Each row below holds a small network's activations on one record, seen along a few directions.
Here are examples, each followed by its value of one field, MEDUD.
Records without MEDUD are marked missing.
The largest differences between rows may come from other fields.
(in the rows, 500 means zero)
Strong random noise was added to every row along 6 fixed directions; ignore it. To show where, here is one row again and again, with new noise each time:
[325 593 451 436 654 555 674 448 716 597 448 474 450 430 550 424 631 442
 575 503 533 340]
[501 488 516 395 483 468 497 504 474 453 434 466 564 550 468 431 387 544
 414 558 453 483]
[489 537 414 530 550 542 577 489 557 460 502 525 489 495 501 466 537 416
 592 478 519 454]
[560 720 588 318 465 605 569 478 479 376 310 571 470 539 470 525 623 246
 421 425 534 685]
[390 463 627 232 518 362 480 499 512 602 355 339 593 561 499 445 341 753
 282 632 411 415]
[546 432 550 486 587 522 548 464 557 560 454 543 530 430 584 654 547 544
 502 464 551 428]
[478 425 478 402 393 478 442 449 587 432 358 573 549 511 474 284 412 575
 483 555 480 516]
[507 445 462 572 726 455 623 580 382 564 700 310 592 526 515 680 342 575
 450 568 438 240]

[572 631 503 448 533 441 570 549 334 520 623 373 522 590 493 680 457 372
 442 442 481 472]
fel
[618 506 550 482 434 415 386 584 270 458 534 443 525 616 421 603 305 577
 355 509 416 576]
noru
[545 369 452 661 489 647 387 564 502 522 465 465 431 432 495 571 550 684
 581 543 529 489]
benid
[478 517 526 460 492 593 467 514 467 508 404 406 492 458 441 383 476 590
 431 593 492 497]
benid
[571 429 446 621 550 460 513 566 335 466 663 365 521 502 469 615 385 514
 480 507 447 503]
vanep
[538 560 409 552 357 421 436 507 453 451 519 562 473 616 421 442 435 469
 577 465 488 650]
pofev
[660 404 485 602 420 608 425 452 503 386 473 700 519 425 533 570 551 409
 593 419 568 614]
missing
[427 673 558 366 400 586 503 482 536 405 363 527 455 531 463 355 563 475
 394 503 498 659]
kopo
[543 544 474 596 564 609 585 487 488 477 594 524 495 475 552 671 585 451
 523 418 563 490]
kopo
[512 467 360 741 638 530 535 582 476 560 681 419 476 500 493 555 451 525
 570 549 499 327]
ris
[508 383 380 533 413 322 399 511 465 513 535 464 535 582 502 398 333 630
 515 558 475 525]
gar
[450 619 478 405 466 425 425 580 381 465 471 291 447 642 433 521 465 667
 424 491 420 602]
zote
[514 735 594 386 537 677 582 515 431 496 415 439 447 457 477 577 598 343
 375 483 459 556]
karu
[480 423 562 461 487 563 397 478 615 582 323 470 450 394 542 538 566 665
 481 507 568 499]
devu
[546 716 524 437 501 510 460 635 287 470 475 321 391 602 424 730 611 513
 476 407 470 720]
zote
[543 525 599 439 517 481 495 492 433 562 493 510 504 512 496 632 424 513
 383 466 493 500]
noru
[561 240 490 677 474 438 477 409 596 570 527 652 516 402 605 645 518 666
 654 456 555 415]
missing
[580 656 525 506 455 635 568 533 428 378 467 516 445 544 426 494 620 265
 515 398 564 682]
rakel
[352 691 491 411 654 717 708 473 741 614 367 520 371 317 564 483 780 405
 539 488 583 371]
pofev
[609 409 556 551 600 624 542 570 357 491 585 430 517 441 526 639 484 522
 393 496 502 410]
domat
[347 596 341 459 508 364 543 535 557 565 525 290 415 616 429 380 544 534
 582 506 438 539]
vanep
[495 454 486 530 381 591 398 395 703 604 316 719 375 397 602 454 697 615
 688 422 621 588]
toku
[588 516 683 325 447 591 446 524 416 510 364 484 563 497 535 509 443 534
 235 551 465 525]
toku
[564 455 437 526 477 578 524 543 405 402 576 530 569 463 428 483 363 417
 412 556 466 464]
sez
[410 415 476 437 318 434 392 464 665 580 310 542 435 492 547 427 617 683
 579 522 534 669]
gaf
[607 604 591 379 357 639 381 547 444 442 200 547 402 495 507 511 680 575
 479 450 560 719]
bufu
[505 359 485 571 411 651 425 544 428 425 505 483 555 459 481 330 333 624
 457 615 467 400]
bufu
[526 535 529 524 430 532 491 480 532 541 361 497 421 478 523 589 627 543
 535 495 550 584]
ris
[508 506 453 473 489 570 602 473 481 418 564 541 569 522 439 347 433 305
 353 562 471 469]
gaf
[447 558 429 593 581 575 541 532 465 499 579 366 434 548 477 551 556 543
 555 487 529 483]
rakel
[471 582 368 583 514 640 445 607 495 453 465 351 362 513 438 481 592 508
 603 513 501 512]
devu
[593 447 577 563 576 741 529 528 470 459 439 531 508 397 552 519 450 469
 401 517 538 462]
rov
[327 452 363 512 483 408 427 540 675 650 452 397 379 428 560 403 604 821
 708 516 500 473]
gen
[623 483 588 524 549 658 553 492 451 520 496 572 520 399 542 674 586 471
 435 471 575 563]
bagu
[631 506 585 429 476 499 487 430 535 520 396 648 506 413 596 681 583 422
 465 367 638 540]
fel
[491 557 577 347 427 563 472 484 587 499 369 520 472 471 499 364 480 502
 426 541 500 539]
karu
[579 259 393 693 498 513 433 560 466 461 659 581 572 399 501 469 349 637
 548 534 524 341]
gen
[620 435 506 641 523 522 375 567 364 488 521 357 491 529 518 684 443 747
 490 509 496 530]
rov
[538 525 317 697 549 468 518 530 440 506 676 473 447 487 489 588 546 421
 664 481 540 508]
gar
[466 492 372 613 674 339 600 563 530 700 749 312 427 528 581 806 576 593
 686 443 535 368]
sez
[449 648 601 338 618 576 651 516 505 600 392 417 462 466 551 627 671 488
 395 494 584 497]
bagu
[539 527 630 458 637 665 585 527 392 488 535 426 522 414 470 589 454 457
 295 525 488 449]
domat

Which value of MEDUD does each new row have?
[619 491 505 490 298 518 461 392 585 420 402 758 530 476 507 413 571 336
 537 387 598 663]
pofev
[284 608 451 371 504 549 608 506 641 512 418 442 480 473 433 217 505 436
 406 642 464 465]
gaf
[438 498 592 423 524 468 510 519 589 653 402 493 469 487 628 618 594 665
 480 438 556 547]
kopo
[631 586 480 448 368 614 451 518 425 349 403 608 461 470 438 483 566 363
 465 450 495 724]
sez
[405 417 687 322 557 472 453 411 613 664 320 441 487 410 607 566 559 787
 327 510 564 469]
domat
[495 353 453 566 526 629 435 463 604 551 450 469 473 361 531 438 495 657
 538 546 521 386]
devu
[407 507 402 492 389 359 396 451 617 516 420 529 459 546 502 348 570 570
 680 465 535 611]
missing
[433 579 589 450 603 471 570 543 454 626 522 352 483 489 540 620 589 590
 404 525 519 485]
bagu
[558 611 474 528 472 508 511 457 504 490 488 626 431 524 502 581 598 313
 567 344 586 590]
noru
[627 322 309 780 462 412 395 585 329 376 734 538 559 597 403 427 227 579
 624 555 412 457]
missing
[612 164 612 550 515 562 419 489 484 587 501 556 637 347 615 630 367 794
 365 587 553 414]
bagu
[479 630 543 483 529 563 604 527 438 484 499 440 478 486 462 509 457 409
 401 529 440 428]
karu
[450 350 411 708 680 643 565 531 617 595 607 459 434 285 581 511 583 654
 643 506 548 288]
domat
[316 471 498 424 585 320 551 450 651 735 541 372 508 548 542 492 509 694
 535 536 447 356]
missing
[493 680 619 317 623 351 573 612 287 635 518 208 501 636 514 772 413 522
 279 543 420 562]
gar
[493 641 544 373 436 578 454 584 362 393 392 377 521 540 384 313 407 436
 284 649 445 563]
ris
[313 596 417 339 313 445 346 462 716 536 181 450 330 577 474 146 577 651
 631 508 513 706]
devu
[427 483 338 654 584 522 578 516 655 535 609 563 424 427 573 425 549 469
 676 429 548 394]
gen
[418 553 526 421 583 531 466 485 502 597 423 293 423 506 530 577 546 676
 433 534 506 440]
devu
[539 460 579 431 382 446 355 584 428 484 425 400 441 593 456 493 481 708
 489 530 521 679]
rakel
[650 478 515 596 568 527 519 580 340 511 621 388 582 522 462 645 384 518
 401 555 475 425]
ris
